These are the activations of a small neural network, seen along a few directions. Each row is one input.
Each table varies a few parts of the input and shows all the possible inputs, shuffled.
A made-up example of a description, with smaller parts first: values(3) and (point or ring(11) or (line(4) and ring(8))).
Shared parts are said once, and a part with two or three values counts as separate values.

Other details of the inputs shift rows strongly along three fixed directions, in all tables alike. That doesn't count.
To show where, the next rows are all for the same input, with only those details redrawn:
[ -3  -5  -1 -31  31 -12   7   3  16 -22  -7   4  -6]
[-12 -18  26 -20  34 -10   8  15 -13  -7  -5 -31  15]
[-11  -4  12   0   4  -1   5  17 -24  -1   2 -27  11]
[-17   0  -8  -4  21  -1   6   8  -8   1 -10 -16  -7]
[ -4  15 -34 -14   8  -2   4  -3  23 -20  -7  26 -27]
[-26  15 -30  20   4  10   6   7 -17  17 -14 -16 -20]
[-13  12 -31  -7  17   0   6  -1  13  -8 -13  11 -26]
[ -9  12 -15   3  -8   3   3   9  -7  -7   0  -1  -9]

Rows:
R1: [ -9  18 -15  28  -7   9   6  -5  -5  32 -18 -19 -26]
R2: [ -6  -5  12   3  19  -1   1 -24   0  29 -28 -12 -15]
R3: [ 28   8  -6  16 -32  13  -3  -4  -1   0  19   9  16]
R4: [-19  -5 -35  24   9  28   4   2 -13  29   1  -9 -17]
R5: [  4  18 -18 -10  -5  -3   6  -5  21  -8  -8  19 -34]
R6: [-30   0   7   5  -1   1   6  -4 -20  13 -13 -12 -19]
R7: [ -4   1 -12  -9   6 -11   0   6   9 -23 -11  19  -1]
R8: [ 21  17 -19  -1 -15   4  -1  -7  27 -12   5  18 -19]
R9: [-19   3  16  22 -22  -5   2  19 -36   6 -11 -21  14]
R10: [ 15  16   8  17 -25   3  -1  -6  -8  16  -7 -10   1]
R11: [  3 -13 -14  12  28  -4   1 -11  10  23 -18  -8  14]
R12: [ 33   4  16  -5 -19  -1  -6  -3   6 -11  10   2  17]
R13: [-17  -2  17 -11  14  -9  11   8 -11   0 -11 -19  -2]
R14: [ -6   5   8   7 -20   3   1  19 -25  -6  10 -19  10]
R15: [ -5  18   9   2  10 -10  -8  -3   6  14  -4   2  -8]
R16: [ 12  22 -23   9 -35   9  -1   7   3  -9  12  12 -19]
R17: [  2   7  11   9 -26   5  -1 -13   0   8   0   1 -19]
R18: [ 18  -6 -15   0 -13  19  -3  -7  19  -7  23  22  -3]
R19: [-24   4 -35  12  19  11  11   4  -7  12  -6  -3 -14]
R20: [ 14 -24  19 -18  36  -3   9   0  15  -2   7 -14  14]
R21: [  9  -5   6 -11  24 -22   1 -18  25   8 -31   1   2]
R22: [  2 -13  -1   6 -34  10  -7  14 -15 -24  26  21  27]
R23: [ 28 -10  15 -13   3 -18  -7  -8  19 -13  -5   5  24]
R24: [ -5  -4 -20  -2   5  -4   4   5   8 -20  -1  26   5]
R25: [ 11 -30  18   1  21  13  -1  -3 -11  20   6 -23  31]
R26: [ -2  -1  29   2  19  -8 -12  12 -14  14   7 -27  21]
R27: [ 14   7  15   6 -18   1 -14  10  -5  -4  36   8  26]
R28: [ -5   5  19 -19  17 -15 -12 -19  21   2  -4  21 -17]
R29: [  5 -24  12 -27   2   5   1   8   2 -29  29  13  21]
R30: [ 10 -13  10 -19  21   1 -15  -3  18  -7  26  21  17]
R31: [-11 -10  16 -23   5 -19   1  -9  11 -23 -16  26  -9]
R32: [ 13   0  28  16 -49  -7 -12 -15  -9   7   0   1  15]
R33: [-10   3   9   2 -16   3   3  -6  -8   7  -3  -2 -23]
R34: [ 10   7 -11  13 -30  14   3  13 -10  -5  26   4   3]
R35: [ 14 -26   5   9   0   4  -8  -8  -1  10   6  -2  33]
What is each input in this table made of? -> line(5) and (point or line(6))
Changing only the line(5) part turns R9 into R24. The same change can be made to R1. Which row results? -> R20
Which other rows does R8 become when the line(6) part takes its other values? List them by row number. -> R7, R12, R14, R16, R23
Which other rows does R2 become when the line(6) part takes its other values? List them by row number. -> R6, R17, R31, R32, R33
